A small network was shown many inputs. Here are its activations along a few directions, one row for each input.
Each table varies a few parts of the input and shows all the possible inputs, shuffled.
Descriptions start from the smaller parts, as in this example, which fits no table here: ring(5) and (point or line(9) or (values(3) and line(4))).
Shared parts are said once, and a part with two or three values counts as separate values.
(in the rows, 128 means zero)

Other details of the inputs shift rows strongly along two fixed directions, in all tables alike. That doesn't count.

Table:
R1: [128 167 128 107 121 137 149 121 114 101 161 118  99 116 157]
R2: [115  90 147 136 140 102 124 118 137 142 104  82 137 151 127]
R3: [126 169 138 103 132 126 152 128 114 102 153 129 111 116 169]
R4: [125 110  86 140 120 139 101 138 144 186  91 197 162 135  81]
R5: [110  80 152 132 148 101 121 127 133 143 106  84 147 132 120]
R6: [123 157 127  94 135 135 148 139 114 101 162 125 119  98 164]
R7: [120  84 149 151 129 114 122 111 138 125 116  82 122 141 113]
R8: [142 199  77 117 105 154 129 133 122 149 127 246 129 126 123]
R9: [126 117  90 143 121 132 100 133 140 187  84 204 162 140  78]
R10: [163 187 131 115 143 167 139 142 132  84 164  99 136 128 148]
R11: [112  81 145 140 137 113 119 125 132 143 119  71 131 134 119]
R12: [143 193  75 122  93 162 119 126 125 145 139 238 124 128 112]
R13: [108  82 145 135 141 110 116 125 136 147 120  71 138 135 123]
R14: [130 106  92 144 113 140  98 137 142 180  93 203 161 135  81]
R15: [119  88 146 141 137 105 128 117 133 139 103  82 131 149 123]
R16: [124  80 157 155 137 105 126 116 135 128 103  94 130 141 119]
R17: [133 156 140 107 127 131 148 132 104  91 157 133 111 101 158]
R18: [125  85 152 146 131 106 126 115 131 132 106  88 130 148 123]
R19: [165 189 131 102 148 150 137 161 142 100 167  98 118 125 147]
R20: [129 156 129 118 120 141 142 131 113  88 167 124  99 105 152]
R21: [125  84 148 152 133 107 125 113 135 124 105  89 126 146 119]
R22: [118  70 150 144 138 114 123 129 135 123 113  86 134 122 116]
R23: [124 170 128 102 124 134 145 122 118 104 163 118 105 117 161]
R24: [130 157 132 112 119 140 142 132 109  97 169 123 103 107 156]
R25: [136 162 144 114 123 129 153 125 109  94 154 134 105 114 165]
R26: [131 112  92 154 115 134  96 130 142 173  84 211 158 138  72]
Each input here is: values(2) or (line(4) and ring(6)).
- Start at R23 and move only the line(4) part, one step at a time. The first step leads to R1. Which rows follow, in order? => R12, R7

Table:
R27: [127 150 144  99 132 127 153 136 108  95 162 107 106 101 165]
R28: [132 162  93 119 118 144 125 138 127 140 128 202 135 119 126]
R29: [124  95 127 155 131 116 107 120 151 167  90 122 147 161  92]
R30: [124 151 139 103 134 132 153 127 112  87 161 105 111 103 167]
R31: [121  80 129 148 128 110 105 124 143 164  91 132 149 146  92]
R32: [169 199  94 122 127 177 110 151 151 141 141 176 159 148 112]
R33: [114  78 122 146 129 120 105 129 138 172  95 125 154 141  94]
R34: [123 149 141 108 130 130 149 129 114  90 167 106 102 102 166]
R35: [139 162  96 132 105 146 123 125 124 137 132 201 121 127 119]
R36: [137 161  92 130 103 149 124 126 122 135 129 197 124 129 119]
R37: [116  80 123 152 125 116 103 123 140 163  93 127 150 147  92]
R38: [137 177  90 114 118 147 122 137 130 152 130 190 134 129 121]
R39: [112  70 173 137 148  98 132 115 126 112 119  39 130 130 135]
R40: [137 164 100 125 109 144 126 129 127 137 127 203 125 125 117]
R41: [121  83 132 157 131 113 109 123 143 161  85 134 149 148  95]
R42: [111  67 176 141 145  96 128 117 128 115 126  38 121 130 135]
R43: [131 165  91 114 118 149 124 134 121 145 130 198 139 116 120]
R44: [129 161 138 103 135 130 150 130 120  94 161  96 105 116 168]
R45: [120  82 128 152 133 110 106 127 141 163  88 133 153 146  96]
R46: [122  79 173 143 146 100 136 114 134 116 118  30 119 150 137]
R47: [119  82 131 160 125 116 105 118 144 164  94 131 143 147  90]
R48: [135 149 147 112 124 127 155 123 109  84 158 108  95 112 165]
R49: [165 182 130 106 152 160 138 161 140  83 171  81 121 117 144]
R50: [118  80 128 146 136 113 109 133 139 172  89 130 157 141  98]
R51: [133 152 142 114 127 131 156 119 108  82 157 107 103 111 165]
R52: [128 155 146 112 131 131 155 121 110  82 157 106 105 108 163]
R53: [131 163  93 118 113 147 120 137 123 148 136 199 130 116 119]
R54: [117  81 126 158 123 119 106 120 142 162  91 128 147 149  91]
R55: [106  64 169 135 145 103 132 122 129 116 125  35 126 129 139]
R56: [133 161  93 116 112 144 124 136 129 141 131 202 131 119 122]
R57: [134 151 147 115 129 126 156 125 107  82 155 109 100 112 169]
R58: [131 164 141 106 134 126 148 127 116  91 160  97 104 119 165]
- Describe the family of inputs behind these rows. => values(2) or (line(5) and (point or ring(5)))
- Start at R57 and move only the line(5) part, one step at a time. The first step leads to R41. Which rows follow, in order? => R45, R28, R50
- Which other rows does R33 become when the ring(5) part takes its other values? List them by row number. => R27, R43, R50, R53

Table:
R59: [157 200 113 116 109 165 143 137 105  80 168 191 109 101 145]
R60: [162 219 117 102 119 147 147 142 113 100 162 189 104 117 156]
R61: [125  47 161 167 141  91  97 122 163 174  82  59 141 177  89]
R62: [134 131  82 134 125 144 100 139 150 196  83 205 184 153  87]
R63: [112  34 160 154 151  89  93 133 162 188  86  48 155 163  90]
R64: [144 130  82 158 114 150  99 125 149 175  80 212 172 161  80]
R65: [151 129  95 159 117 136  96 141 152 180  83 216 152 152  67]
R66: [124 112 158 109 149 128 150 138 114  73 157  56 123  97 163]
R67: [ 81  84 173 109 129  84 163 103  88  95 150  50  85  96 180]
R68: [138 123 182 131 140 123 151 120 111  77 153  55 115 123 164]
R69: [135 129  80 159 112 150  93 120 151 164  89 207 162 153  70]
R70: [ 81  98 171 104 136  85 164 104  92  87 147  68  95  94 184]
R71: [134 120  79 137 131 137  98 154 155 189  82 206 167 139  76]
R72: [137 135  81 158 105 151  95 115 146 182  92 194 156 167  78]
R73: [119 114 177 108 145 116 146 129 121 103 164  29 115 123 170]
R74: [139 144  84 148 107 145  99 116 150 191  89 194 155 175  82]
R75: [135 213  94  88 131 152 144 149 121 104 166 179 112  99 155]
R76: [ 96  98  86 141  91 118 101 117 123 195  94 238 137 123  91]
R77: [144 220 100 108 115 164 146 120 115  89 164 181 116 121 160]
R78: [131  57 140 166 147 102 107 131 160 161  68  96 152 162  84]
R79: [118 137 167  97 161 105 152 133 124  94 155  35 114 119 175]
R80: [118  34 159 166 148 108  95 127 147 178  78  75 181 153  84]
R81: [138 139  81 151 122 136  98 130 160 177  83 205 151 158  74]
R82: [140 124  78 159 106 148  95 125 152 176  93 197 143 152  66]
R83: [120 106 171 113 150 110 143 144 127  97 161  34 100 109 159]
R84: [150 199 102 116  99 168 138 133 114  84 178 184  99 106 146]
R85: [ 84  16 158 159 126  77 110 110 121 180  68 119 148 130  97]
R86: [119  30 163 181 135 105  94 110 156 166  84  53 155 173  86]
R87: [ 91  96 164 103 132  92 166 115  89  88 140  91  98  89 183]
R88: [125 109 171 129 136 122 150 114 115  68 158  22  97 122 158]
R89: [139 203  88  93 114 166 142 144 112 103 177 177 104  92 147]
R90: [114 103  99 160  91 115 111 106 117 181  75 251 138 136  86]
R91: [137 138 169 115 146 119 162 122 118  78 147  53 116 131 177]
R92: [132 117 175 126 140 110 148 132 128  82 158  39  86 123 159]
R93: [134 221  99  84 125 158 147 134 116 111 167 175 128 114 164]
R94: [151 117  96 165 112 144  94 134 148 172  87 213 156 144  62]
R95: [127 107 173 117 146 125 145 138 110  80 160  55 122  97 154]
R96: [133 108 173 132 134 120 145 125 124  74 162  42  91 114 154]
R97: [145 194  95  91 125 163 146 153 114  92 168 186 117  85 152]
R98: [139 204 100  97 110 169 137 140 111 108 184 181 116 101 158]
R99: [120  45 147 172 144 105 101 113 160 152  77  72 152 159  80]
R100: [138 130  98 139 121 142  96 139 144 198  91 205 179 150  81]
R101: [149 206 108  92 126 154 145 160 111 104 170 190 110  91 151]
R102: [141 132  95 136 127 132  92 149 148 200  89 208 168 147  78]
R103: [129 132 163  97 159 109 155 145 121  94 151  52 117 113 175]
R104: [136 205  92  92 124 163 142 142 117  95 172 182 115  90 150]
R105: [107 101  90 158  83 116 105 103 125 183  89 242 125 139  88]
R106: [142 195  97  97 111 166 137 150 116 100 184 183 104  87 147]
R107: [124 121 162 108 152 126 153 132 114  84 155  50 129 108 174]
R108: [151 224  98  98 113 150 147 132 119 107 165 173  92 128 157]
R109: [133 205  92  93 121 167 140 139 112  90 174 182 122  93 152]
R110: [158 219 103  97 123 148 152 142 119  96 156 185 107 120 163]
R111: [154 201  99 110 113 167 148 136 110  75 163 190 112 104 151]
R112: [127 143 174 114 147 115 159 110 122  78 152  36 111 136 177]
R113: [ 85  17 156 170 120  70 119  85 124 166  72  85 122 153 103]
R114: [131  42 141 173 141 110 103 124 157 155  71  94 157 155  77]
R115: [129 121 170 122 145 109 155 125 124  81 153  25  85 127 162]
R116: [141 135 183 122 142 118 155 122 114  85 151  57 114 130 168]
R117: [131 123 182 122 137 115 150 117 123  88 159  33 102 137 170]
R118: [149 227 101  97 123 147 147 131 124 101 159 179 105 126 159]
R119: [116 114 165 108 153 109 151 137 122  95 157  21  99 112 162]
R120: [104  18 151 164 145 105  96 121 150 167  86  37 162 151  81]
R121: [150 196 108  97 120 162 143 153 108  95 175 189 114  82 147]
R122: [ 84  29 153 167 126  71 119  85 129 159  68 103 133 151 105]
R123: [139 193  97 100 108 169 135 146 112  97 184 182 111  90 148]
R124: [113 125 168 108 154 122 151 121 116  82 160  31 125 113 175]
R125: [103  30 154 161 147 105 100 115 149 176  86  33 166 161  93]
R126: [111 103  85 153  96 115 116 106 122 177  70 249 140 138  93]
R127: [127 139  79 132 115 146  97 129 147 203  97 191 167 159  84]
R128: [109  45 153 148 154  89 102 127 156 184  84  37 152 165  96]
- Describe the family of inputs behind these rows. => values(2) and ring(5) and (point or ring(6))
- Changing only the values(2) part turns R125 into R72. The same change can be made to R70. Which row results? => R122
- Changing only the values(2) part turns R91 into R62. The same change can be made to R81. Which row results? => R75
- Which other rows does R64 become when the ring(6) part takes its other values? List them by row number. => R78, R91, R110, R111, R114
- Which other rows does R70 become when the ring(5) part takes its other values? List them by row number. => R67, R76, R85, R87
- Start at R106 and move only the ring(6) part, one step at a time. The first step leads to R123. Which rows follow, in order? => R98, R73, R63, R83
- Which other rows does R94 become when the ring(5) part takes its other values? List them by row number. => R82, R96, R99, R114
